A small network was shown many inputs. Here are its activations along a few directions, one row for each input.
Each table varies a few parts of the input and shows all the possible inputs, shuffled.
Descriptions start from the smaller parts, as in this example, which fits no table here: one of 5 places around a ring, together with either a single point or (one of 2 separate values, together with one of 4 places along a line) or one of 11 places along a line.
Shared parts are said once, and a part with two or three values counts as separate values.

Other details of the inputs vary at random and push rows far along two fixed directions, the same in every table; ignore that.
To show where, the next rows are all for the same input, with only those details redrawn:
18  8  11  4  22  -1  -17  3  -6  -19  -9
9  5  -3  -6  16  -6  4  -2  14  -4  17
-33  19  -10  -1  -14  -7  4  15  4  14  30
-42  17  -24  -13  -16  -13  26  10  24  29  53
15  6  11  6  16  -3  -17  4  -6  -18  -4
96  -28  -9  -41  86  -12  42  -55  73  -24  22
-12  18  8  11  -2  -1  -21  16  -16  -7  -1
13  9  10  6  16  -4  -16  4  -6  -16  -5

Table:
row 1: -29  -8  -24  -21  -29  -8  32  20  23  32  23
row 2: -23  12  34  19  -21  32  -19  -29  -51  -41  -40
row 3: -40  0  -34  -8  -26  -10  16  5  20  55  43
row 4: 31  -5  3  10  2  7  8  12  -25  -11  -11
row 5: -8  11  -5  9  -24  4  -9  26  -31  0  0
row 6: 15  6  11  6  16  -3  -17  4  -6  -18  -4
row 7: -43  -6  -19  -25  -28  -13  29  19  29  42  37
row 8: -49  2  -5  5  -31  16  14  -48  -3  12  -5
row 9: 91  -36  -19  -33  85  -18  32  -63  80  -5  7
row 10: 44  -11  10  25  10  2  -43  2  -33  -17  -54
row 11: 33  -19  26  16  3  10  -18  24  -31  -21  -57
row 12: -16  12  -8  -6  -14  1  3  15  -9  15  23
row 13: -32  -5  -41  2  -35  -5  38  11  13  55  34
row 14: -8  -2  33  19  -2  4  -48  29  -21  -20  -42
row 15: -29  -5  42  14  -28  28  -21  -23  -32  -35  -58
Q: What is each input in this table made of?
A: one of 3 separate values, together with either a single point or one of 4 places along a line
Q: The inputs of row 5 and row 10 match in every part but the choice among 3 separate values. If row 6 is changed in the same way as row 5 into row 10, which row does it become?
A: row 9
Q: Which other rows agree with row 14 in the choice among 3 separate values? List them by row number.
A: row 1, row 7, row 11, row 15

Table:
row 16: -115  42  -8  3  -56  -14  -3  51  4  35  49
row 17: 32  -4  0  -40  43  -9  45  -13  55  -19  37
row 18: -45  26  -12  7  -42  9  -4  4  -33  18  25
row 19: 7  -1  27  51  -2  17  -40  0  -50  -22  -65
row 20: -77  8  -35  22  -69  -19  10  78  -10  79  44
row 21: 16  -32  -23  -22  32  -10  56  -49  72  22  14
row 22: 13  2  42  6  -7  20  -55  11  -51  -41  -49
row 23: 66  -20  -10  -49  42  3  44  -47  34  -18  21
row 24: 30  27  37  41  23  11  -47  12  -56  -55  -36
row 25: 35  -5  25  34  15  15  -50  -21  -40  -35  -61
row 26: -77  35  -32  13  -51  -26  -9  87  -12  60  62
row 27: 24  -9  45  18  -8  23  -52  12  -55  -49  -74
row 28: 25  -28  -4  -31  22  -6  20  -39  49  1  -1
row 29: -108  43  -14  18  -42  -13  -9  36  4  34  47
row 30: -75  12  -11  11  -69  10  30  36  -32  29  13
row 31: 19  -6  -30  -31  28  -5  36  -56  50  19  44
row 32: -111  25  -12  -8  -74  -4  -13  25  -6  50  43
row 33: 27  -18  -31  -19  18  0  76  -41  41  16  25
row 34: 37  -28  -5  -16  38  -5  10  -53  46  -5  -9
row 35: 29  -19  -16  -38  43  -10  22  -61  64  10  28
row 36: 3  -13  48  35  -6  12  -51  14  -41  -29  -81
row 37: 73  -31  -40  -29  40  -25  31  6  52  26  22
row 38: 44  -1  28  33  7  21  -43  -11  -59  -45  -65
row 39: 20  0  33  23  -16  22  -42  13  -69  -44  -61
row 40: -47  -3  4  3  -44  10  19  27  -13  13  -9
row 41: 90  -11  23  16  42  -5  -75  33  -42  -29  -57
row 42: 48  -2  -5  -33  49  -7  51  -22  41  -25  41
row 43: 17  10  -25  -17  46  -15  43  -34  59  4  54
Q: The inputs of row 21 and row 35 match in every part but one. If row 30 is changed in the same way as row 21 into row 35, which row does it become?
A: row 23
Q: What is each input in this table made of?
A: one of 4 places along a line, together with either a single point or one of 6 places around a ring
Q: A walk changes only the place on the line of 4. It starts at row 40 and steps to row 27. List the rest of the walk in order.
A: row 22, row 17
